Each row has a name. After each piece below comes the name of the row it's from, unless a question asks for something else. Each question is about the rows just above it. Places in a row count from 1.

Columns, left to right: D N Q Y L A R
[137 112 169  94 119 121 146] = mep
[ 66 134 175 101 119 127  65] = mam
[ 66 119 101 134 127 175 124] = dez
The entry that follows [94]: -> [119]
Which row holds this, read backwards? [175 127 134 101 119] -> dez
[121 127] is in which column, read top down? -> A
tags:
[112] -> J200
[94] -> J27
[119] -> J305
Look up the entry of mep at place 2 in the table: -> J200
[127 119 101 175] is which row, read backwards? -> mam
Print row dez. -> [ 66 119 101 134 127 175 124]

Columns, left to right: C P M T W X Z
[130 100 168 130 115 131  63]  mam
[124 138 164 144 129 100  85]  teze
[155 124 128 133  84 158 115]  dez
[129 124 136 129 117 134 107]  muza
key -> tag
[100] -> J686
[158] -> J247
[157] -> J546
[133] -> J648
[134] -> J323
The tag of dez, keyed by place 6: -> J247
[133 129] is in which column, read top down? -> T
Right after [155] comes -> [124]
[100 138] is in which column, read top down? -> P
Which row holds this, read backwards? [100 129] -> teze
Which column holds this, read top down? [115 129  84] -> W
Print row mam. -> [130 100 168 130 115 131  63]

Columns, left to right: F H U G
[173 157 152 138] -> mep
[173 157 152 179] -> paret
[173 157 137 138] -> vadeb
The row with [173 157 152 179] is -> paret

Columns, left to right: S J K B E
[137 116 163 109 162] = Doz
[115 146 169  89 139] = dez
[141  71  72 188  99] = Maduz
[ 80 160 181  70 151] = Nek
[ 69  89 180 128 129] = teze
[158 136 111 182 172] = lem
Print row lem. -> [158 136 111 182 172]
Print row dez. -> [115 146 169  89 139]
tags:
[136] -> J397
[160] -> J600
[109] -> J872
[116] -> J913
Look up the entry of Doz at place 2 in the table: -> J913

Columns, left to right: nanil Tino lumu Merab Zumo sus
[116 128 118 130 126 119] -> Doz
[116 128 118 125 118 116] -> paret
[123 133 131 115 117 133] -> Maduz
[123 125 119 126 108 152] -> mep
[118 128 118 144 140 124] -> muza
[127 129 148 130 128 127] -> teze
[185 127 141 123 109 134] -> gat
[109 124 130 124 133 129] -> Nek
Print row paret. -> [116 128 118 125 118 116]
Table of tags by key:
[144] -> J173
[117] -> J995
[118] -> J434
[123] -> J890
[119] -> J263
Join muza by its entry at place 1: -> J434
What comes right after [115] in the named rows? -> [117]
Which column holds this, read top down? [133 125 128 129] -> Tino
Print row Doz. -> [116 128 118 130 126 119]

Columns, left to right: telez Meneg Bafi zut ganan vedep Tisa
[132 135 120 136 144 135 152] : Nek
[142 150 141 132 120 142 149] : mam
[122 121  94 109 130 122 154] : muza
[122 121 120 109 130 122 154] : lem
[118 110 144  98 112 118 106] : vadeb
[118 132 126 164 103 115  66] : Doz
[136 145 139 126 112 136 136] : teze
[138 136 127 126 135 139 153] : Maduz
[167 170 166 154 104 166  96] : dez
[141 145 143 130  95 140 104] : mep
[ 70  89  81 128  75  70  65] : gat
Which column holds this, read top down? [132 109 109  98 164 126] -> zut
Which column holds this, read top down? [136 139] -> vedep
key -> tag
[150] -> J268
[118] -> J773
[149] -> J779
[67] -> J554
[66] -> J699
[65] -> J505
Join Doz by its entry at place 7: -> J699

Columns, left to right: feb Suro tas lamu Rel
[159 183 118 120 119] -> paret
[113 149 125 125 119] -> mep
[159 171 118 125 124] -> Maduz
Right after [183] comes -> [118]
What comes right after [149] in the named rows? -> [125]
The entry that follows [120]: -> [119]

Columns, left to right: zivu kod sakop ger Tun suz rupit zom
[148  97  67  89 128 156  60 149] : paret
[148  97  67  89 128 156 130 106] : teze
[ 92 108 106 155  95 106  81  68] : lem
[148  97  67  89 128 156  60 106] : mam
[144 157 110 135 110 196  98  80] : vadeb
tags:
[156] -> J964
[148] -> J932
[106] -> J681
[149] -> J954
Look up the entry of paret at place 8 in the table: -> J954
Which column holds this, read top down? [130  81  60] -> rupit
which: [ 92 108 106 155  95 106  81  68] -> lem

Columns, left to right: gese duz der Sadeg Pana
[ 87 101  76 152 135] = teze
[ 87 130 154 131 148] = mep
[127 152 180 134  94] = Nek
[140 108 132  88 126] = gat
[156 169  76 121  96] = dez
[165  96 113 175  89] = Maduz
[156 169 112 101  83] = Doz
[ 87 101 112 165 115] = vadeb
[113 145  85 114 113] = lem
key -> tag
[156] -> J123
[101] -> J286
[121] -> J605
Join Doz by its entry at place 4: -> J286
The row with [113 145  85 114 113] is -> lem
The row with [ 87 130 154 131 148] is -> mep
Print row lem. -> [113 145  85 114 113]
Which column holds [108 169  96 169 101] top down? -> duz
Right after [114] comes -> [113]

Columns, left to right: pir vil dop Kiku
[128  59 171 110] : Doz
[ 68 145  94 152] : Maduz
[163  72 185  77] : muza
[123  83 151 143] : mam
[122 122 159 120] : gat
[100 116  79 165] : teze
[101 143  82 137] : lem
[185  99 173  72] : Nek
[167 174  96 116] : paret
[146  95 116 107] : dez
[ 87 119 116 179] : mep
[159 180  77 185] : vadeb
[143 120 165 137  72] is in which column, read top down? -> Kiku
tags:
[180] -> J539
[143] -> J499
[101] -> J728
[82] -> J97
[119] -> J290
Look up the entry of lem at place 2 in the table: -> J499
Which row holds [163  72 185  77]? -> muza

Columns, left to right: sifal fug lofim rigoz Daso bodil Tav kosip sason durus
[142 135 108 119 144 157 152 189  71 167]  mep
[150 141 135 108 119 144 152 189  71 165]  dez
[164 161 121 137 112 136 152 172  95 166]  mam
[150 142 146 122 131 144 144 181 107 189]  Maduz
[153 155 149 121 139 120 129 190  90 183]  gat
Which row holds [152 144 119 108 135 141] read backwards? -> dez
Print row mep. -> [142 135 108 119 144 157 152 189  71 167]
Where do [142 135 108 119 144 157 152 189  71 167] appear? -> mep

Columns, left to right: Zuk nular molus tid Bupub Muba dem Fuvak tupi Dilis
[105 160  82 124 125 136 150 133 171 112]  teze
[122  95 183 117 130 104 149 124 157 153]  lem
[156 103 172 144 116 111 148 107 182 154]  mep
[ 72 160 157 185 114 141 136 121 155  97]  dez
[122  95 183 117 130 104 149 124 157 104]  Maduz
[170 178 101 161 165 144  93 110 183 169]  muza
[105 160  82 124 125 115 137 147  94 180]  Doz
[172 143 116 111  92 136 161 132 165  99]  paret
[149 131 155 129 154 121  92  91 172 164]  vadeb
Which column holds [104 111] top down? -> Muba
[111 116 144 172] is which row, read backwards? -> mep

Columns, left to right: rolak Ritan Fisad Nor
[128 129 129 131] : muza
[ 70 120 132 102] : vadeb
[116  70 127 139] : Doz
[130 129 129 129] : mam
[131 126 152 121] : paret
Which row holds [128 129 129 131]? -> muza
What comes right after [130] in the named rows? -> [129]
Print row Doz. -> [116  70 127 139]
Right after [128] comes -> [129]

Columns, left to right: luded nivi Pati bev zal Ded kufum nelub
[142 101 150 139  95 113 140 101] : Doz
[133 153 135 126 163 143 115 153] : dez
[143 164 150 145  92 121 117 164] : paret
[161  96 178 101  95 112 143  96] : mam
[130 157 131 168 155 141 115 157] : teze
[161 151 178 144 166 144 116 151] : muza
[132  95 135 165  91 111 144  95] : gat
[146 155 155 122 167 131 115 155] : mep
[130  94 131  90 157 133 138  94] : Nek
[133 163 135 100  97 123 117 163] : lem
[160 163 176 130 100 124 117 163] : Maduz
Which column holds [150 135] top down? -> Pati
[144 115 138 117] is in which column, read top down? -> kufum
Which row holds [146 155 155 122 167 131 115 155]? -> mep
Table of tags by key:
[101] -> J235
[144] -> J504
[90] -> J128
[116] -> J754
[117] -> J413
[126] -> J990
[145] -> J512
[100] -> J524
[91] -> J621
Look up the entry of muza at place 4 in the table: -> J504
Which column holds this, read top down? [143 115 116 144] -> kufum
Which row holds [130 157 131 168 155 141 115 157]? -> teze

Columns, left to right: razat per diruv Rog ruf kopa
[125 156 142 126  90 188] = mep
[125 149 173 130 146 111] = dez
[134 148 183 148 152  99] = paret
[170 124 121 173 142 123] = gat
[136 149 181 155 153  95] = lem
[170  99 121 173 142 123] = mam
[166 126 122 173 145 126] = Doz
[104 147  60  86 100 190] = Maduz
[125 154 134 123  82 191] = teze
Print row mam. -> [170  99 121 173 142 123]
Print row mep. -> [125 156 142 126  90 188]
What comes right after [82] in the named rows? -> [191]
tags:
[153] -> J432
[188] -> J744
[90] -> J670
[125] -> J16
[142] -> J444
Look up the entry of mep at place 5 in the table: -> J670
Which column holds this, read top down? [153 142 145 100  82] -> ruf
which: [104 147  60  86 100 190] -> Maduz

Columns, left to right: podi tir mivif poz Boz
[ 83 187 134 128  89] = Nek
[145  83 187 133 128] = Maduz
[120 122 115 133  98] = dez
Which row holds [145  83 187 133 128]? -> Maduz
[128 133 187  83] is which row, read backwards? -> Maduz
Table of tags by key:
[115] -> J393
[116] -> J619
[133] -> J127
[134] -> J574
Join dez by its entry at place 3: -> J393
Print row dez. -> [120 122 115 133  98]

Columns, left to right: sor bidok bunu mev dobu tuka teto sur
[ 98  80 153  84 157 114 133 170] = Doz
[ 98  80 153  84 122  90 126 134] = paret
[ 98  80 153  84 122  90 137 161] = dez
Table of tags by key:
[80] -> J768
[160] -> J133
[133] -> J459
[85] -> J536
[161] -> J892
[84] -> J472
[134] -> J951
Look up the entry of paret at place 8 in the table: -> J951
Print row dez. -> [ 98  80 153  84 122  90 137 161]
The row with [ 98  80 153  84 122  90 137 161] is -> dez

Columns, left to right: rerav Rit vad tef kir falu
[145 135 187 103 123 125] : vadeb
[141 138 145 111 106 131] : mep
[116 135 133 135 136 125] : mam
[111 153 157 125 121 122] : gat
[ 86 121 119 123 103 128] : muza
[147 132 130 116 115 131] : Nek
[ 81 105 147 118 116 126] : dez
[ 75 138  76 146 117 123] : teze
[ 81 104 147 118 116 129] : paret
The entry that follows [146]: -> [117]
What comes right after [105] in the named rows? -> [147]
Table of tags by key:
[135] -> J243
[134] -> J461
[123] -> J590
[138] -> J131
[139] -> J476
[122] -> J691
Join vadeb by its entry at place 2: -> J243
[131 126 123 129] is in which column, read top down? -> falu
Which column holds [133 157 119 130 147  76] top down? -> vad

Columns, left to right: fifi bes purut lemuk
[195 115 167 198] = vadeb
[ 77 190  93 168] = Nek
[ 60 121  85 129] = gat
[152 147 145 103] = Doz
[154 146 145 109] = dez
[ 86  74  80 140] = muza
[154 146 146  99] = mep
key -> tag
[129] -> J292
[140] -> J142
[86] -> J309
[80] -> J269
The tag of muza, keyed by place 4: -> J142
Right after [77] comes -> [190]
[ 60 152] is in which column, read top down? -> fifi
What comes right after [85] in the named rows? -> [129]

Columns, left to right: gumuk daset Lol mipa Zepur busa
[172 162  82 197 135 128] -> mam
[108 111 154  75 151 119] -> mep
[ 79  99 160  89 106 104] -> Maduz
[ 89  94 139 112 100 131] -> Doz
[174 155 109 145 177 105] -> muza
[ 67  99 157 114  69 106] -> Nek
Which row holds [155 174] read backwards? -> muza
[128 135 197] is which row, read backwards? -> mam
Right after [177] comes -> [105]

Columns, left to right: gad Gif tegek Miz lorug
[136 141 125 138 108] -> paret
[135 131 137 113  92] -> Maduz
[119 141 125 108 138] -> mep
[157 121  79 125 108] -> muza
Print row muza. -> [157 121  79 125 108]
[108 138 125 141] is which row, read backwards? -> paret
Print row paret. -> [136 141 125 138 108]
Print row mep. -> [119 141 125 108 138]
Table of tags by key:
[125] -> J361
[79] -> J573
[108] -> J379
The tag of muza, keyed by place 3: -> J573
Right after [157] comes -> [121]

Columns, left to right: pata rap zeko Sila bir gunaz tibar rak zevev gam
[141 101  90 126 170 112 160 117 127 136]  gat
[184  70  68 114 141  61  78 142  79 188]  vadeb
[143 136  61 145 172 115 141  84 108 129]  Nek
What comes right after [117] in the named rows? -> [127]
[188 129] is in which column, read top down? -> gam
Which column holds this, read top down? [ 61 115] -> gunaz

